Here are a small network's activations along a few directions, averaged over the inputs that share one value of a field.
Related values have similar rows: they may be neighbours, one step apart, or belong to one group.
In the rows, 500 means zero.
Random noise pushes rows far along 13 fixed directions. That doesn't count. These rows show it; they differ only by the noise:
[651 597 374 564 579 324 437 576 426 573 398 368 586 513 506 444 508 496
 761 327 353 455 465 537]
[605 599 693 572 590 476 489 596 549 616 592 841 612 487 775 443 543 343
 329 380 368 470 561 494]
[480 657 607 283 451 317 544 666 410 406 408 500 549 562 660 554 583 355
 491 272 477 460 487 512]
[541 465 334 443 517 444 573 523 469 462 476 441 549 551 549 542 469 419
 497 345 520 537 610 410]
[564 612 453 508 504 463 466 542 582 499 446 457 555 408 409 575 618 497
 531 374 502 494 553 550]
[265 321 543 395 350 334 639 686 503 500 637 557 564 420 492 495 521 400
 485 360 559 472 548 460]
[675 602 386 573 458 553 558 449 483 510 439 395 451 552 509 530 406 498
 515 467 540 463 498 481]
[603 557 494 634 447 372 426 648 440 433 553 511 547 626 498 559 457 598
 335 474 545 346 493 594]
[536 434 336 601 535 341 488 498 539 596 495 465 543 453 474 436 493 554
 634 420 448 506 570 531]
[410 442 665 350 420 572 277 644 487 414 507 476 643 455 454 605 441 588
 642 614 516 587 538 555]
[641 516 543 673 359 552 383 546 556 634 507 575 410 461 632 578 301 663
 552 619 622 450 657 658]
[624 525 531 505 484 391 350 549 439 320 460 536 459 621 531 394 427 699
 405 616 415 405 344 625]
[463 373 470 346 504 425 488 530 455 284 524 505 534 541 540 359 472 547
 452 584 371 517 291 429]
[555 392 421 475 529 585 446 555 462 413 519 466 485 509 324 473 457 546
 600 429 480 492 519 500]
[512 627 551 477 543 479 470 283 586 463 434 553 474 600 552 520 551 582
 349 626 543 585 515 554]


Values of SEGUB:
zapop: [433 590 606 291 378 440 583 694 509 509 456 512 566 302 719 495 546 243
 522 387 438 508 428 402]
nukid: [507 539 478 570 555 585 473 537 662 626 549 539 568 252 634 590 635 425
 589 489 451 511 538 483]
sufas: [529 623 648 415 522 544 395 468 541 428 382 573 572 463 353 418 564 471
 331 460 393 504 560 533]
zon: [428 515 553 502 586 483 405 502 460 509 416 431 512 577 242 513 526 540
 640 427 510 516 595 624]
nofu: [499 309 322 559 649 596 485 504 479 367 599 488 406 554 358 515 536 622
 523 538 502 465 387 472]
rer: [416 473 657 440 521 496 505 495 365 532 503 460 608 633 386 427 448 430
 551 463 412 483 497 467]
vop: [458 547 594 456 438 513 500 490 494 460 476 443 455 489 367 487 492 552
 562 578 538 500 399 580]
feke: [367 334 441 341 386 479 575 530 515 388 521 472 251 440 500 528 492 595
 609 488 641 494 499 547]
berul: [543 518 550 503 513 604 430 354 525 407 497 584 366 561 452 421 489 589
 317 631 527 511 516 545]
bezin: [460 374 503 580 631 436 501 505 520 634 631 697 405 479 673 403 569 481
 603 396 435 471 524 524]
doda: [689 523 341 624 570 515 525 493 588 520 512 540 555 327 315 317 567 503
 423 386 314 461 406 471]
fedir: [494 469 482 497 471 421 588 549 472 613 499 544 543 468 577 466 402 399
 504 391 524 543 654 446]
duk: [412 536 535 497 551 472 510 475 384 380 598 438 616 692 447 611 606 474
 261 528 541 463 419 386]
gida: [413 606 524 385 497 579 527 413 558 449 419 391 531 472 508 573 598 436
 507 600 511 593 441 467]
nem: [642 510 453 663 638 679 364 505 499 457 543 531 454 509 449 568 546 619
 422 640 511 447 373 505]
lovon: [455 467 476 429 520 411 531 510 407 454 521 459 510 631 610 503 446 464
 485 469 459 463 446 460]
sutam: [498 340 279 532 414 406 626 605 489 456 511 431 519 391 352 261 401 434
 507 384 394 423 444 432]
fuz: [493 523 493 679 678 510 523 304 485 712 614 521 683 644 546 497 524 387
 445 496 479 598 597 359]
mafep: [482 333 414 443 692 548 365 444 424 414 499 493 413 581 439 490 542 654
 673 615 470 576 462 474]
tepob: [472 317 504 362 557 571 491 555 344 250 485 474 345 641 332 409 445 615
 517 516 477 443 380 496]
sesob: [452 411 504 459 536 428 459 633 498 387 536 589 583 434 406 428 566 455
 359 422 428 519 491 482]
tuf: [555 404 498 601 477 600 456 626 532 506 547 588 545 381 482 476 458 516
 461 585 429 485 499 492]
dono: [468 672 722 534 522 515 483 632 484 553 582 628 538 544 501 603 659 332
 388 297 550 385 552 572]
soso: [451 506 546 407 548 467 365 542 487 462 473 564 599 525 731 621 576 489
 443 570 469 552 541 502]
fuf: [308 380 445 475 562 384 674 393 528 582 571 570 522 504 640 412 535 380
 484 516 524 630 561 394]
nale: [554 599 514 547 525 575 486 379 535 522 457 454 566 498 490 546 499 550
 447 634 464 538 464 463]
teb: [661 509 507 356 333 751 679 560 448 385 428 451 576 443 439 437 273 290
 392 397 431 499 498 357]
reki: [412 421 511 504 329 337 555 651 528 485 525 517 532 358 362 485 523 555
 383 410 546 408 566 555]
letel: [618 357 130 654 564 493 407 520 601 485 506 418 438 345 634 581 534 646
 508 615 519 507 509 446]
semam: [426 533 457 593 418 538 584 516 459 576 505 229 583 498 281 538 494 452
 591 551 517 440 348 446]
The values of SEGUB form a network in which each value has 4 neighbours.
Question: What is the length, in steps, of the shortest route from fuz to tepob?
Answer: 4
Each value of SEGUB is a pair of two hidden parts, and every pair occurs once (5 first parts, 6 second parts).
Question: fedir and berul share the first part; fedir and nofu share the second. Which value has the first part of nofu and the second part of berul?
Answer: nukid
Question: duk and reki share the first part; duk and rer share the second. Which value has the first part of rer and the second part of reki?
Answer: nale
Question: dono and vop share the first part; dono and sufas share the second. Which value has the first part of sufas and the second part of vop?
Answer: mafep
Question: fuf and bezin share the first part; fuf and zon share the second. Which value has the first part of zon and the second part of bezin?
Answer: lovon

Values of FEZEP:
niz: [751 639 615 573 512 779 552 262 514 565 357 638 226 615 467 462 376 556
 466 543 593 537 663 613]
rok: [481 404 488 607 347 471 464 399 453 471 529 430 503 735 534 498 139 667
 407 714 688 545 609 547]
gaf: [507 623 423 547 745 573 460 211 634 596 375 525 171 417 583 450 771 615
 749 660 477 497 212 603]
fazo: [482 227 333 482 489 739 653 576 426 497 673 548 437 441 524 415 293 397
 714 490 516 550 457 282]
vog: [506 600 709 496 352 527 553 430 544 560 438 661 532 548 820 435 273 390
 194 691 524 586 674 493]
notim: [361 526 618 229 408 562 591 525 318 445 474 341 349 613 470 637 520 407
 715 371 629 423 498 548]
sapi: [479 472 514 229 669 563 287 595 380 190 541 582 577 679 612 727 652 488
 216 433 565 510 610 389]
rudaz: [453 141 320 489 476 615 633 623 608 362 702 549 628 338 453 470 437 445
 256 585 427 581 439 218]
mes: [554 577 493 387 550 599 543 199 565 541 372 429 655 485 285 285 439 406
 659 496 321 714 487 405]
duraf: [466 253 362 555 525 356 542 415 367 584 570 488 568 720 661 346 298 515
 519 476 401 548 629 425]
zup: [332 777 668 421 233 279 507 465 595 516 300 334 592 436 415 594 560 528
 256 616 668 559 576 621]
naliz: [644 502 278 634 519 449 563 522 374 379 493 283 765 676 302 532 351 462
 255 470 426 469 447 339]
The values of FEZEP form 4 separate groups.
Question: Which other values are in the same group as rok? Give them in the order they are listed.
Answer: fazo, mes
Question: Which other values are in the same group as duraf? Give them in the order they are listed.
Answer: notim, sapi
Question: Which other values are in the same group as gaf? Give them in the order they are listed.
Answer: vog, zup
